These are the activations of a small neural network, seen along a few directions. Each row is one input.
In each table, some parts of the input vary, and every possible input appears once, in random order.
Descriptions start from the smaller parts, as in this example, which fits no table here: one of 5 places around a ring, together with either a single point or (one of 2 separate values, together with one of 4 places along a line) or one of 11 places along a line.
Shared parts are said once, and a part with two or three values counts as separate values.

Other details of the inputs vary at random and push rows far along two fixed directions, the same in every table; ignore that.

A family of inputs:
row 1: [ 17 -13  -6  27 -45  -7 -35   4  -5  -7 -17  -1]
row 2: [-15   3  13   6  24  -8  15  19  17  -6 -12   4]
row 3: [ 31   8 -35 -21 -15  16 -32 -48 -44  25  44  -4]
row 4: [-14  18 -30 -21  18  16   3 -26 -23  23  35  -7]
row 5: [  4  10 -11 -20  38  -2  37 -19 -14  19  48  -4]
row 6: [ -9  -5  -7  16 -38   5 -24   0  -8   5 -15 -15]
row 7: [-18 -14  16  28   1  -8   9  32  19  -7 -21  -2]
row 8: [ -4   0   9   7  21 -16  21  18  11 -15 -11   9]
row 9: [-17   5  12 -10  10   8  23  13  22  -1  -1  -5]
row 10: [-13  -4  11   8  15   4   6  13  13 -12 -15   7]
row 11: [ 20  -7  -2  11 -35   5 -39  -5  -4 -18 -24  12]
row 12: [ 22  -7  10   6 -38  -9 -28   3  11 -14 -31   8]
row 13: [  4  18 -27 -14  38 -10  21  -8 -10  19  44   6]
row 14: [ 28 -10  18   9 -50   2 -36  -1   8 -17 -31   7]
row 15: [  6 -11  15   4 -24  14 -29  -5  -4  -8 -21  -2]
row 16: [ -7  13  -7 -21  41   5  31 -18  -8  27  46  -9]
row 17: [-21   4  10  -8  11  -4  22  19  28  -3 -11  -4]
row 18: [-21  10   1  -4  17  -1  16  18  15   0  -9  -2]
row 19: [-13  -2  18  -1  18 -10  20  15  23  -3 -10   1]
row 20: [ -1  -4  15   0  15 -17  27  16  17 -11  -9   7]
row 21: [-21  -2  10  -7  15  13  20  24  23  -9  -7  -2]
row 22: [ 19 -11 -11  20 -48  -5 -40 -22 -36   5  -7 -10]
row 23: [ 21   9 -34 -14  -9   9 -28 -55 -57  21  34  -4]
row 24: [  0  -8  11  -1  19   1  21  14   6 -13   3   7]
Description of these inputs: one of 4 places along a line, together with either a single point or one of 5 places around a ring.
- The inputs of row 15 and row 21 match in every part but the place on the line of 4. If row 19 is changed in the same way as row 15 into row 21, which row does it become? => row 17
- Which other rows agree with row 13 in the place on the line of 4? List them by row number. => row 1, row 3, row 11, row 12, row 14
- Start at row 6 and move only the place on the line of 4, one step at a time. The first step leads to row 7. Which rows follow, in order? => row 22, row 1

A family of inputs:
row 25: [ -1  19  -2 -33  35   9  27  -7   9  22  34  -5]
row 26: [ -4  10  -8   5  29  -1  11 -16 -16  12  33  -4]
row 27: [-13  -4 -13  -8  29   8  11 -18 -10  21  25  -6]
row 28: [ -3   0  11  20 -30  -4 -26   2  -7  -3 -39  -2]
row 29: [  1 -12   9   8  20 -14  24  43  34 -15   1  20]
row 30: [  8  13 -16   3   1  -6 -19 -29 -30  13  13  -8]
row 31: [ 24   5 -16   1  -7   4 -26 -42 -40  14  26  10]
row 32: [-26 -14  12  -2  17  -4  30  34  28 -19  -9   4]
row 33: [ -4  -4  32   4  26 -19  28  22  26  -9 -11  -3]
row 34: [ 26  -9 -20  -3  -8   7  -6 -26 -29   6  24   2]
row 35: [-25  -9  13  10  26 -10  25  40  17   1  -5   0]
row 36: [ -4  -6  15  21 -41   7 -14   3  -4 -14 -28  -4]
row 37: [-10  -4   5   8  18 -18  31  33  22 -24 -12   1]
row 38: [-10  -1   3  12 -13 -11   3  27  21  -3 -25   0]
row 39: [ -7   5  15   7  -2  18  -3  18  26 -17 -17  10]
row 40: [ 23 -21   9  19 -17   0 -24  -1  -6 -11 -21  12]
row 41: [-11  -4 -18 -13  19  12  21 -18 -10  12  29  -9]
row 42: [  5  -2   2  -7 -30  10 -26   5  -3 -23 -36   2]
row 43: [-10  16 -12   3  43  -3  37   2  10  11  46  -2]
row 44: [  3  13   1 -34  17  12  19 -15  -8  10  22  -9]
row 45: [-12   5 -16 -20  49  20  41   3  -1   8  38  -4]
row 46: [-12   3  24   0  14 -12  37  27  35   7  -5  -5]
row 47: [  0  -3  14  18  21  -7  29  30  36 -20   0  24]
row 48: [ -5   5 -23 -16   0  -2 -19 -33 -27  20  11  -5]
row 49: [ -2  -2  13  15  33 -17  27  28  23 -20 -14  24]
row 50: [  3   4 -14 -19   3  16 -28 -16 -30  16  17  -4]
row 51: [ 10  -3  31  -9 -21   8 -28  -4   4  -8 -36  -2]
row 52: [-21   8   9  16  15 -10  31  36  34  -4 -15   4]
row 53: [-16  -2   9   5  -7  -2   8  10  17 -22 -28   4]
row 54: [  4 -13   7  22 -39   8 -24   7   7   2 -26  -8]
row 55: [ 23   0   0  14 -28  -7 -24  -1   6 -13 -22  17]
row 56: [-19 -14  12  15  13   2  37  34  21 -10 -10  -5]
row 57: [-18 -14  12   2   4  -3  -5  17  11  -6 -16   3]
row 58: [ 20 -12   6  12 -21 -15 -28   5  -4 -18 -33  17]
row 59: [ 19 -18   9  11 -20  -8 -30   8  -8 -11 -18  14]
row 60: [-13 -13  12  10 -15  -3   7  32   8 -10 -18  -5]
row 61: [ -1  -8   4  12 -38   0 -27  15   3   5 -17  -6]
row 62: [ -5   6 -14  -8 -12  14  -8 -36 -24   8  20  -5]
row 63: [ -8 -15  13  17  22  -4  35  33  25 -22  -6  -3]
row 64: [ -9  -9  32  -4   0  -8   3   4  21  -5 -27  -1]
row 65: [  9  -7   6  15 -24 -14 -32   3  -5 -14 -34  -2]
row 66: [  2   6 -24 -15  44 -15  46   5  -4   1  36  13]
row 67: [ -7  -2   8   8 -20  -1 -27 -10  -1  -8 -34   3]
row 68: [ 21  -3 -16   8 -27   7 -34 -26 -19  14  12 -14]
row 69: [  5  11   2   1 -25  13 -30   1   9 -11 -28   5]
row 70: [-12  12 -27 -19  17  -4  10 -14   0  20  25  -2]
row 71: [ 10  -1   7  17 -34  -6 -21   0  -4 -24 -31  -4]
row 72: [ 12  -3   0  14 -34 -12 -31   6   8 -13 -28  -3]
row 73: [ -1  -6  13  13  23  -5  38  24  20 -26   3  21]
row 74: [ 17  -3 -19   3  -6   6 -28 -36 -38  21  23 -15]
row 75: [  8  17 -29 -24  -5  12 -23 -22 -18  17  17  -4]
row 76: [ -7  -8  11  -7  -5  12  -3  27  10 -22 -18   3]
row 77: [  5 -15   9  16  23  -5  29  34  36 -15  -2  18]
row 78: [  2   6 -31 -22 -19   3 -20 -41 -36  15  16 -10]
row 79: [ -1 -18  14  24 -27   5 -24   7  -4  -1 -33  -7]
row 80: [ -8  -1  10  -3   8   2  -7  21  12 -17 -31   8]
row 81: [ 29   2  -1 -16   0  -9 -11 -34 -27  20  20   3]
row 82: [  5   5  -4 -28 -13   3  -3 -41 -21  18  17 -15]
row 83: [-18  -6  20  14   1   4  -2   5  15 -13 -22   8]
row 84: [ -8   4 -16  -8  45 -10  20   1 -14  20  45  -7]
row 85: [-15  12   5 -16  46 -11  45  -2  -2  32  33 -11]
row 86: [-11   9 -16 -16  49  19  32   7  13  16  38  -1]
row 87: [-24  14 -12  -8  41   5  37  -5  15  15  40   3]
row 88: [-25  14  -7   2  47   0  41   0  -7  23  38  -2]
row 89: [ 11   4   4  20 -33  -7 -29   2   8 -14 -28  -2]
row 90: [ 21  -6   5  13 -32  -6 -19  -1  -4 -26 -30  15]
row 91: [  0   1  16   7 -16  20 -31  -4  -4 -14 -26   7]
row 92: [ 33   6  -7 -18 -11  -7  -9 -32 -15  21  27   2]
row 93: [-16  -2  11  -5  23   7  17  45  37 -13  -6   8]
row 94: [-12 -12  13   9  19 -12  29  42  23 -23  -3  -1]
row 95: [ -1  -5  -1   8 -38  -5 -15   6  -8  -8 -30  -7]
row 96: [ -4 -11   4   2 -32   3 -30   4  10  -3 -18  -1]
row 97: [ 22  -5 -22 -12 -10  -1 -12 -19 -33   7  31   4]
row 98: [  4  12 -19  -6 -29   6 -34 -36 -15  14   1  -4]
row 99: [-12  16 -20  -6  12  -1  23 -11 -19  17  23  -9]
row 100: [  3  -3  -1   5  24 -19  28  33  32 -15  -3  21]
row 101: [  4  14 -15 -16  -6  27 -12 -30 -29   5  22  -4]
row 102: [  0  14   0 -16  41 -14  42  -1  14  20  41 -10]
row 103: [ 37  -3   1 -15 -32  -4 -19 -35 -28   5   7   0]
row 104: [ -3  -7   7  15 -30  -9 -26   9  -6  -3 -40  -3]
row 105: [  4  13 -17   5 -27  11 -23 -31 -26  27  22 -10]
row 106: [  8   8  -3 -18 -19   0   1 -30 -28  26  17 -20]
row 107: [ 10 -11   8  15 -34  -6 -32  15   9 -11 -19  -4]
row 108: [  9  14 -12 -10 -14  16 -40 -31 -31   9  -6  -1]
row 109: [ -7   6  10  -1  -1  11   4  17  14 -26 -28   7]
row 110: [  1  12  -7 -27   5   0   6 -33  -3  30  30 -11]
row 111: [  7  -7  28   2 -10 -13  13  12  16 -18 -19  -8]
row 112: [-10   1 -20  -9  19  11  12 -16   2  22  32  -7]
row 113: [ -2  11 -13   0  18   2  20 -15 -16   4  37  -7]
row 114: [  7   1 -13 -12   6  24 -22 -25 -27  17  14  -6]
- The inputs of row 109 and row 53 match in every part but one. If row 39 is changed in the same way as row 109 into row 53, which row does it become? => row 87
- The inputs of row 42 and row 78 match in every part but one. If row 50 is changed in the same way as row 42 into row 78, which row does it become? => row 57
- The inputs of row 81 and row 33 match in every part but one. If row 92 is changed in the same way as row 81 into row 33, which row does it become? => row 102
- What is each input in this table made of? => one of 3 separate values, together with one of 5 places along a line, together with either a single point or one of 5 places around a ring
- Which other rows agree with row 43 in the place on the line of 5 and the choice among 3 separate values? List them by row number. => row 68, row 72, row 89, row 102, row 107
- Which other rows agree with row 50 in the place on the line of 5 and the choice among 3 separate values? List them by row number. => row 51, row 80, row 91, row 108, row 114
- Which other rows does row 85 become when the choice among 3 separate values takes its other values? List them by row number. => row 46, row 106
- Which other rows does row 29 become when the place on the ring of 5 takes its other values? List them by row number. => row 47, row 55, row 77, row 100
- Which other rows does row 31 become when the place on the line of 5 takes its other values? List them by row number. => row 26, row 83, row 88, row 91
